Each row below holds a small network's activations on one input, seen along a few directions.
Each table varies a few parts of the input and shows all the possible inputs, shuffled.
Descriptions start from the smaller parts, as in this example, which fits no table here: ring(5) and (point or line(9) or (values(3) and line(4))).
Shared parts are said once, and a part with two or three values counts as separate values.

Other details of the inputs shift rows strongly along three fixed directions, in all tables alike. That doesn't count.

Rows:
r1: [-7 15 13 31 -9 57 -2 -3 19 -1 -5]
r2: [-37  56  23 -19  66 -40 -22   9 -36 -47  22]
r3: [ 70 -44 110 -17   2  44 -60  37  44  31  -5]
r4: [ -5  -2 -46  12  -3  29  36  14 -21  18 -17]
r5: [ 58   5 -94   5  33  -4  47  -6   2  45  27]
r6: [-39   3  14  11 -57  37  28  -1  60   7 -41]
r7: [-70  -5  35  28 -13  19 -27 -12  -2 -17  -1]
r8: [ 28 -22 -53  16 -34   2  47 -30   2  13   4]
r9: [ -3  16 -26 -30  11 -39  -4   3 -59 -21  18]
r10: [-28  16   0  -6  21  22   6   1 -10 -12 -27]
r11: [-20 -27 -26  -2  39 -60 -26   1 -22 -36  21]
r12: [ 48 -17 -98  37  28 -17  22 -12   0  51  -7]
r13: [  9  25 -43 -24 -20   8  35 -22  -2  15 -16]
r14: [ 84 -98  32 -38  16 -48 -47  55  12  35  16]
r15: [ 11  35 -21  15 -48  38  22 -29  20   9   9]
r16: [ -6 -23 -22  38 -74  64  46   7  36  69 -37]
r17: [ 27  40 -37 -15  19 -31   3 -14 -23  -6   3]
r18: [ 27  22 -29   5  18 -48  16 -14 -17 -18 -10]
r19: [-26  -1 -23  -5  51 -44 -15  -2 -29  -4 -23]
r20: [-45  12  48   3 -45  -1   5   2 -16 -41  -5]
r21: [  4  -1 -18   5 -69  78  71  13  38  63  -3]
r22: [-93  21  75  12   5  38 -42  -4 -23 -67  11]
r23: [ -6  16 -26   7  41 -61 -12   8  -4 -27  -9]
r24: [ -5   8 -31 -23  19 -32 -14 -23 -46 -25  34]
r25: [-73  30  46  22  15 -31 -48   2  -1 -80  12]
r26: [-53  33  56 -16 -31  56  20   1  32   0  -7]
r27: [ 55 -53 110  -5  -8  19 -70  30  51  47 -13]
r28: [-17  25  30  29 -41  15   6 -23  18 -33   3]
r29: [  1  -2 -58 -12  38 -14  26  -8 -26   9  38]
r30: [113 -83  59 -63  29 -56 -47  21   4  23   8]
Description of these inputs: ring(5) and ring(6).
Q: Changing only the ring(5) part turns r1 into r3. The same change can be made to r28. Which row results?
A: r18
Q: Change only the ring(6) part in r10. List by row number the other rows that result.
A: r6, r13, r19, r26, r30
Q: Change only the ring(5) part in r14. List by row number the other rows that result.
A: r6, r11, r23, r25
Q: Change only the ring(5) part in r5. List by row number the other rows that result.
A: r2, r21, r26, r29

Rows:
r31: [-57   4 -48  13  58 -27  16   6 -42 -14  18]
r32: [  2 -62  98  -5 -19 -10 -67   4  -1 -28  26]
r33: [-65  38  31  47 -13  58  12   3  43  -7 -15]
r34: [-18  21 -12  54 -60  34  33 -10  41  32 -58]
r35: [ -1  18 -88 -26  35 -10  38 -19 -56  18   8]
r36: [-10  40 -23  45 -34  82  29 -13  38  31  -7]
r37: [ 42 -42 -15 -26  55 -16 -40  25 -41  14  47]
r38: [  9  57 -47  -6  49 -38  24 -14 -48 -39   2]
r39: [ 42  -2  93 -39  -2 -29 -47  17  24 -11  17]
r40: [119 -56 -33 -25 -50  51  60  10  26  86   6]
r41: [-49  72  -9 -19  71 -32 -23 -22 -57 -46   3]
r42: [ 10  18 -89 -22   5 -53  56 -10 -36   1  13]
r43: [-71  35  38  25 -26  47   8   3  43 -18 -54]
r44: [-96  13  55  10 -13 -24 -44  13 -37 -59 -20]
r45: [106 -58 -52  10  34 -51 -17  -9   4  28   4]
r46: [ 36 -22  80 -20  -7 -26 -67   4  37 -26  22]
r47: [ 45 -64  45 -29 -34 -12 -27   3  28  12  32]
r48: [-44 -11 -23  15 -49  57  54   8  33  27 -44]
Q: Describe the family of inputs behind these rows.
A: values(2) and ring(9)
Q: Changing only the values(2) part turns r48 into r43. The same change can be made to r37. Which row results?
A: r36
Q: Change only the values(2) part in r34. List by row number the other rows that result.
A: r44
